Each row below holds a small network's activations on one input, seen along a few directions.
In each table, some parts of the input vary, and every possible input appears once, in random order.
Descriptions start from the smaller parts, as in this example, which fits no table here: one of 8 places around a ring, together with either a single point or one of 11 places along a line or (one of 3 separate values, together with one of 4 places along a line).
Shared parts are said once, and a part with two or three values counts as separate values.
In the rows, 128 means zero.

Other details of the inputs shift rows strongly along three fixed directions, in all tables alike. That doesn't count.

A family of inputs:
R1: [121 143  96 169 134 104 153 142 136 175 118]
R2: [129 135 145 121 114 145 118  97 129 130 129]
R3: [125 130 121 160 136 106 163 126 100 152 131]
R4: [147 162 134 137 139 149  92 187 153  81 119]
R5: [137 141 145 113 122 156 113  99 128 119 116]
R6: [136 153 132 165 149 109 171 144 128 172 134]
R7: [175 167 126 164 134 163  80 194 180  55  97]
R8: [147 121 144 114 118 148 128 107 134 136 139]
R9: [110 140 131 143 124 101 150 138 107 166 148]
R10: [123 129 113 113 113 147 136  98 142 120 129]
R11: [158 146 131 120 115 162 127 108 161 149 128]
R12: [128 101 126 129 122 117 117 137 115 116 121]
R13: [142 167 122 139 121 166  93 154 168  97 144]
R14: [136 106 141 162 155 149  74 212 174  31 157]
R15: [137 137 124 101 121 139 140 106 126 118 105]
R16: [140 120 115 117 111 142 118 106 131 134 116]
R17: [163 153 122 161 120 161  79 181 189  69 109]
R18: [143 102 133 120 150  95 113 128 132 111 153]
R19: [ 98  71 153  92 134 122 123  85  68 109 146]
R20: [135 131 119  99 105 146 125 103 147 116 112]
R21: [149 130 125 121 121 150 131 101 116 124 118]
R22: [106 134 134 144 143  99 148 132 108 162 115]
R23: [107 136 137 175 146  97 118 188 143 118 120]
R24: [155 150 117 132 102 159 122 100 151 140 117]
R25: [122  93 129 126 118 118 131 114 100 128 134]
R26: [149 160 123 110  98 148 133 105 157 133  99]
R27: [128 145 114 169 124  98 156 145 130 174 112]
R28: [109  77 138  93 144  91 103  84  93 103 152]
R29: [150 167 127 104 105 154 113 118 144 150 115]
R30: [101 104 115 102 133 123 121 124 106 137 147]
R31: [111  53 136  84 136 120 120 110  96 123 147]
R32: [138 105 147 130 133 136 110 155 140 100 140]
R33: [151 125 139 109 134 153 134 109 126 132 128]
R34: [115 133 119 211 143  89 135 202 144 115 140]
R35: [123 116 131 140 137 101 155 141 123 174 129]
R36: [ 97  91 145 141 164 105 105 179 106  72 130]
R37: [129 134 135 115 116 156 108  96 140 125 126]
R38: [102 104 114 101 133 121 119 126 104 139 145]
R39: [123 140 110 158 146 109 159 147 147 185 131]
R40: [143 142 132 109 114 154 139  97 130 103 121]
R41: [124 133 136 123 117 147 116  95 133 130 134]
R42: [118 160 121 150 127  99 150 156 127 182 126]
R43: [ 88  58 148 129 149 108  77 200 101  30 178]
R44: [100  77 141  88 145 119 118 101  76 111 128]
R45: [106 106 129 109 124 121 124 124 102 135 152]
R46: [114 116 118 148 145 111 156 133 129 171 147]
R47: [144 157 116 113 101 153 133 103 163 133 106]
R48: [ 97  71 143  91 130 113 112 103  86 117 132]
R49: [144 147 129  91 124 155 112 116 119 126 118]
R50: [115 115 114 140 147 106 151 139 130 173 136]
R51: [150 146 124  99 125 114 103 101 132 126 146]
R52: [146 165 120 106 108 157 111 117 150 149 120]
R53: [123 126 115 150 139 102 158 133 102 158 116]
R54: [113 140 126 130 137  98 148 148 100 168 126]
R55: [133 111 119 152 133 147  90 164 151  66 137]
R56: [134 101 142 116 144 122 125 145 117 122 127]
R57: [118  78 145 136 169 108 115 190 113  78 140]
R58: [108 128 121 139 122  91 165 135 122 153 118]
R59: [123 106 121 107 130  85 134 100 117 108 141]
R60: [133 133 133 114 102 139 139  99 134 117 127]
R61: [ 96 100 126 123 138 125 123 107 111 131 143]
R62: [124 130 116 115 112 149 137  94 141 117 136]
R63: [150 127 145 114 127 150 133 108 126 133 135]
R64: [109 161 108 158 135 110 151 148 133 179 143]
R65: [113  88 108 121 130 122 127 113 108 130 134]
R66: [163 155 122 123 111 156 126 106 138 139  99]
R67: [108 140 136 155 146 105 156 123 105 156 131]
R68: [135 159 117 121 121 162 111  98 160 144 113]
R69: [118  79 139 164 158 101  84 226 119  31 128]
R70: [152 165 130 117 105 155 142 101 147 125 105]
R71: [138 134 132 107 100 148 130 101 141 112 118]
R72: [146 167 106 122 110 160 121 119 179 117 105]
R73: [112  58 143  94 132 127 126 101  95 118 164]
R74: [120 134 127 124 124 151 116  93 135 130 138]
R75: [150 169 124 134 100 159 128 115 174 111 120]
R76: [135 147 129 155 144 104 164 151 132 182 117]
R77: [111 134 118 138 137  97 172 133 112 147 113]
R78: [103 153 118 205 163  95 112 223 169 110 123]
R79: [143 116 129 106 123 147 123 112 142 143 128]
R80: [126  66 123  96 133  93 111  86  87 100 152]
R81: [122 169 130 158 133 105 159 150 116 173 136]
R82: [103 131 136 153 133  99 148 128 115 164 129]
R83: [162 135 137 109 136 159 112 132 146 113 114]
R84: [137 145 132 103 125 151 125 113 113 131 131]
R85: [143 140 137 108 108 152 136  98 131 105 120]
R86: [112 136 122 144 135 100 176 129 111 144 122]
R87: [148 128 129 122 115 147 127 103 117 126 117]
R88: [124 131 129 112 120 142 111 103 136 137 116]
R89: [121 124 124 161 122 100 156 128 110 159 135]
R90: [131 139 139 117 131 148 124  99 120 127 119]
R91: [109 107 141 111 139 115 124 116  97 130 119]
R92: [146 167 107 123 109 163 123 117 180 117 107]
R93: [122 171 126 159 139 108 162 149 115 170 137]
R94: [121 167 127 155 134 104 157 153 117 175 130]
R95: [115 140 106 198 141  99 148 169 138 142 140]
R96: [128 134 124 101 115 144 114 118 129 140 132]
R97: [131 138 137 143 132 148  80 165 169  78 118]
R98: [153 138 136 157 126 146 103 161 143  74 124]
R99: [140 142 136 100 106 155 110 112 129 129 134]
R100: [127 123 137 144 144 106 162 138 113 166 134]
R101: [143 138 129  97 111 146 130 106 133 112 102]
R102: [104  79 139  77 133 119 118 116  70 116 143]
R103: [164 147 134 110 114 156 123 113 158 152 111]
R104: [112 152 113 163 122  99 172 138 143 162 124]
R105: [104  72 135  82 126 114 137 103  83  99 127]
Each input here is: one of 5 separate values, together with either a single point or (one of 4 places along a line, together with one of 5 places along a line).
Question: The inputs of R83 and R49 match in every part but the choice among 5 separate values. If R63 is changed in the same way as R83 into R49, which row does it become?
Answer: R81
Question: The inputs of R34 and R73 match in every part but the choice among 5 separate values. If R66 is changed in the same way as R34 into R73, which row does it become?
Answer: R76
Question: The inputs of R38 and R78 match in every part but the choice among 5 separate values. If R42 is changed in the same way as R38 into R78, which row does it become?
Answer: R23
Question: Which other rows does R88 become when the choice among 5 separate values takes its other values? List them by row number.
Answer: R16, R20, R31, R52
Question: Which other rows does R64 become when the choice among 5 separate values takes its other values? List them by row number.
Answer: R10, R46, R55, R61
Question: Which other rows does R62 become when the place on the line of 4 takes its other values? List them by row number.
Answer: R10, R72, R92
